A small network was shown many inputs. Here are its activations along a few directions, one row for each input.
In each table, some parts of the input vary, and every possible input appears once, in random order.
A made-up example of a description, with smaller parts first: ring(8) and (point or ring(9) or (values(3) and line(6))).
Shared parts are said once, and a part with two or three values counts as separate values.
In the rows, zero is written as 128.

Other details of the inputs shift rows strongly along two fixed directions, in all tables alike. That doesn't count.

Rows:
r1: [ 85 143 154 161 110 142  90 124  89 114 122 193  88 119 156 164  85  88]
r2: [105 150 127 172 116 145  92 107  85 113 133 205  88 116 145 141  64 101]
r3: [183  84 117  51 169 101 150 148 142 130 159 113 215  88  61 102 136 132]
r4: [ 93 126 140 189 128 169 150 137  76  77 132 196  70 168 160 140  79 111]
r5: [188 120 135  69 136  89 152 142 166 150 109  64 188 130  95  84 131 150]
r6: [ 70  91 168  81 175 159 143 137 115  77 137 155 136 121 122 145  83  83]
r7: [144 165 125 148 118  94 128 131 131 167  78  79 110 154 119 141 155 154]
r8: [101 153 115 184  91 157 129 100 130 172  99 129  89 131 151 114 146 193]
r9: [ 81 131 151 159 109 173  90 129 101 105 106 169  83 113 145 167  81 105]
r10: [115 142 141 112 159 100 174 138 127 130 108  91 137 164 116 128 154 134]
r11: [131 182 121 198  94 155 166 113 122 154  84  99 104 158 173  87 149 183]
r12: [144 139 124  87 159 125 190 127 121 143 133 110 165 119 101  79 139 168]
r13: [133  91 122 157 133 154 101 161  96  76 156 188 110 137 135 153  85  82]
r14: [161 122 138  50 158  72 134 141 165 153 153  71 200 111 111 149 169 133]
r15: [129 172 115 205  90 154 104 106 134 173  98  74  93 114 165 164 175 190]
r16: [103  60 160  35 162 129 129 145 126  65 155 160 159 147 114 123  83  32]
r17: [131 116 153  83 150 117 178 129 144 130 125  77 161 158 137 120 133 114]
r18: [ 94 128 126 178  97 174 113 113  98  91 107 192  91 155 154  97 101 102]
r19: [164 163 110 202  86 112 144 127 122 173  90  96  76 149 159 139 138 195]
r20: [150 162 114 127 105  88 117 117 169 175 136  89 131 110 144 154 195 158]
r21: [140  94 135  98 129 140  89 145 147  95 154 140 137 132 126 138 120  59]
r22: [105 121 138  93 135 120 143 113 147 140 115  95 121 118 130 138 149 147]
r23: [136 122 126 107 122 122 106 122 165 135 138  80 129  95 113 156 163 138]
r24: [103  95 129 137 127 140 134 132  90  75 144 199  87 161 134 136  85  95]
r25: [ 95 100 127  74 163 110 128 113 112  80 165 196 141 117 116 117  83  80]
r26: [206  91 102  60 147  64 149 153 183 137 162  63 171 121  90 130 166 147]
r27: [141 187 108 229  77 154 125 102  92 176  84 151  73 113 150 107 131 195]
r28: [144 122 136  96 131 119 132 135 152 168 115  98 160 110  95 120 117 171]
r29: [109 147 124 151 129 149 168 119 136 172 104  98 130 129 138 108 142 194]
r30: [ 53 140 149 166 109 145 106 111  86 102 131 207  73 133 174 149 109  86]
r31: [122 102 108  90 148 119  92 130 129  75 191 183 148  94 108 136  89  60]
r32: [117 126 162  54 179  76 180 130 145 141 143  85 174 126 125 126 152 130]
r33: [150 133 118 120 146 106 116 148 141 138 116  94 151 149 105 148 163 122]
r34: [126 167 102 185  92 146 146  93  99 159 106 143  88 125 148  89 153 191]
r35: [149  95 135 119 134 155 101 152 127  87 141 151 160 129 117 106 103  79]
r36: [134  60 155  55 166 149  96 169 127  63 170 157 178 134 109 140  76  21]
r37: [149 138 103 153  99 126 117 120 170 180 133  72 132 100 112 122 171 191]
r38: [ 91 116 128 191 108 193  78 138 100 114 137 183 107 114 132 141  88 116]
r39: [184  83 110  42 157  89 143 138 160 129 168 108 204  81  55 101 150 131]
r40: [185 141 103 160  92 117 118 117 171 159 113  74 137 127 129 100 183 167]
r41: [104 143 108 188 125 162  83 117  89 102 157 202  99 113 157 144  89  91]
r42: [ 94 126 141 102 176 128 151 117 103  85 162 172 139 124 128 111  81  93]
r43: [160 138 140 104 118 106 135 132 152 164 104  69 141 144 139 130 136 135]
r44: [135 193  94 232  74 129  93 116 139 169  85 106  60 150 157 152 202 166]
r45: [126 140 123 105 133  83 155 125 139 146 101  86 126 160 112 126 176 148]
Description of these inputs: line(5) and (values(4) or ring(5)).
Q: The inputs of r26 and r19 match in every part but the line(5) part. If r20 is changed in the same way as r26 into r19, which row does it become?
A: r1
Q: The inputs of r16 and r36 match in every part but the line(5) part. If r34 is changed in the same way as r16 into r36, which row does it become?
A: r3
Q: Change only the ring(5) part in r38. List by row number the other rows that result.
A: r3, r14, r15, r41
Q: Change only the line(5) part in r5. List by row number the other rows that result.
A: r11, r18, r35, r40
